A small network was shown many inputs. Here are its activations along a few directions, one row for each input.
In each table, some parts of the input vary, and every possible input appears once, in random order.
A made-up example of a description, with smaller parts first: line(4) and (point or ring(9) or (values(2) and ring(5))).
Shared parts are said once, and a part with two or three values counts as separate values.
(in the rows, 128 means zero)

Other details of the inputs shift rows strongly along two fixed directions, in all tables alike. That doesn't count.

Rows:
r1: [121 125 129 134 139 139 143  87 130 107 162 100]
r2: [117 124 153 105 140 152 116 133 145 112  81 135]
r3: [126 123 153  88 141 148  95 133 139 114  86 144]
r4: [120 147 133 145 138 143 176 106 138 109 159 107]
r5: [139 135 121 147 101  95 112 150 116 196 143 117]
r6: [112 140 194  57 158 160 104 138 139 129  52 117]
r7: [147 130  97 173  77  69  98 145  99 215 179 116]
r8: [120 134 152 116 127 128 116 123 127 142 120 110]
r9: [130 120 136 119 121 128  99 129 131 126 118 144]
r10: [123 116 134 103 145 142 134 144 130  95  83 154]
r11: [135 118  97 184  64  70  84 159 113 189 164 134]
r12: [126 134  98 147 157 161 193  61 128  86 191 101]
r13: [151 106 121 133  80  60  56 197 103 191 104 170]
r14: [130 138 109 187  72  65 110 151 115 206 178 107]
r15: [140 102 102 140  95  81  83 168 109 154 121 151]
r16: [121 130  93 175 144 159 191  78 143  55 189 120]
r17: [128 143 154 142  82  74  84 188 122 224 109 120]
r18: [136 116  98 184  65  70  84 161 117 187 164 135]
r19: [111 161 198  73 153 165 143 146 146 126  55 125]
r20: [119 133  93 174 142 159 191  76 140  57 188 122]
r21: [133 128 138 109 136 133 119 120 119 148 124 118]
r22: [132 120  89 141 158 157 168  50 121  82 198  93]
r23: [124 148 149  95 151 153 141 129 132 138 101 119]
r24: [123 130 161  71 158 157 129 167 139  94  37 163]
r25: [113 138 151 107 141 154 125 144 144 113  83 138]
r26: [125 143 153  98 150 153 145 127 133 136 103 121]
r27: [119 134  88 172 146 159 188  79 142  56 188 118]
r28: [141 101 115 110 132 116  99 137 119 108 115 156]
r29: [127 126  96 146 158 160 183  51 126  85 190  96]
r30: [113 143 165  96 146 145 124 129 140 133  92 108]
r31: [124 118 132 101 146 141 129 149 132  98  81 152]
r32: [129 122 138 107 145 144 144 150 136  89  84 157]
r33: [133  91  95 134 137 129 132 104 120  74 145 140]
r34: [145  98  80 176  74  59  88 163  99 167 159 148]
r35: [133 152 137 124 130 137 155 130 128 148 130 121]
r36: [130 120 105 151 151 147 168  46 131  70 212  98]
r37: [129 122 120 146  86  94  78 166 123 175 122 136]
r38: [130 144  98 146 156 162 199  72 133  85 190 101]
r39: [127  94  75 155 151 145 169  71 125  45 175 128]
r40: [119 127 131 128 124 133 113 138 137 129 107 130]
r41: [116 134 107 162 150 153 193  62 138  75 199  93]
r42: [119 157 149 128 128 131 148 140 137 142 124 114]
r43: [123 129 165  74 155 157 133 162 138  92  40 165]
r44: [142 150 120 158  96  95 137 160 119 194 154 123]
r45: [115 148 151 126 127 130 140 133 134 145 122 114]
r46: [107 141 188  71 152 169 116 159 148 116  31 151]
r47: [143 124 118 121 149 142 139  83 120 114 167 117]
r48: [142 106  75 181  79  63  98 167 109 169 159 142]
r49: [129 133 111 131 148 146 153  90 126 119 156 102]
r50: [148 132  79 210  61  43 100 136 106 206 236 107]
r51: [128 101  78 159 150 146 180  81 130  44 179 131]
r52: [122 125 193  50 155 165  86 148 147 111  32 158]
r53: [128 127 118 161  85  92  95 162 125 177 129 136]
r54: [151  99 106 141  95  75  81 164 110 153 132 162]
r55: [122 108 161  68 157 152 108 155 137  96  36 157]
r56: [121 141 202  53 158 158 102 133 138 128  55 130]
r57: [153 138 139 127  84  72  68 178 103 234 122 139]
r58: [118 127 114 152 134 147 154 108 141  92 149 127]
r59: [116 149 149 124 130 130 136 136 136 144 121 111]
r60: [134 138 180  45 170 164 102 130 130 135  61 134]
Description of these inputs: values(3) and line(4) and line(5).
- The inputs of r35 and r44 match in every part but the values(3) part. If r14 is changed in the same way as r35 into r44, which row does it become? => r17
- Change only the line(5) part in r57. List by row number the other rows that result. => r7, r12, r29, r35
- A walk changes only the line(5) part. It starts at r27 and steps to r25. List the rest of the walk in order. => r40, r37, r3
- Change only the values(3) part in r40. List by row number the other rows that result. => r2, r53
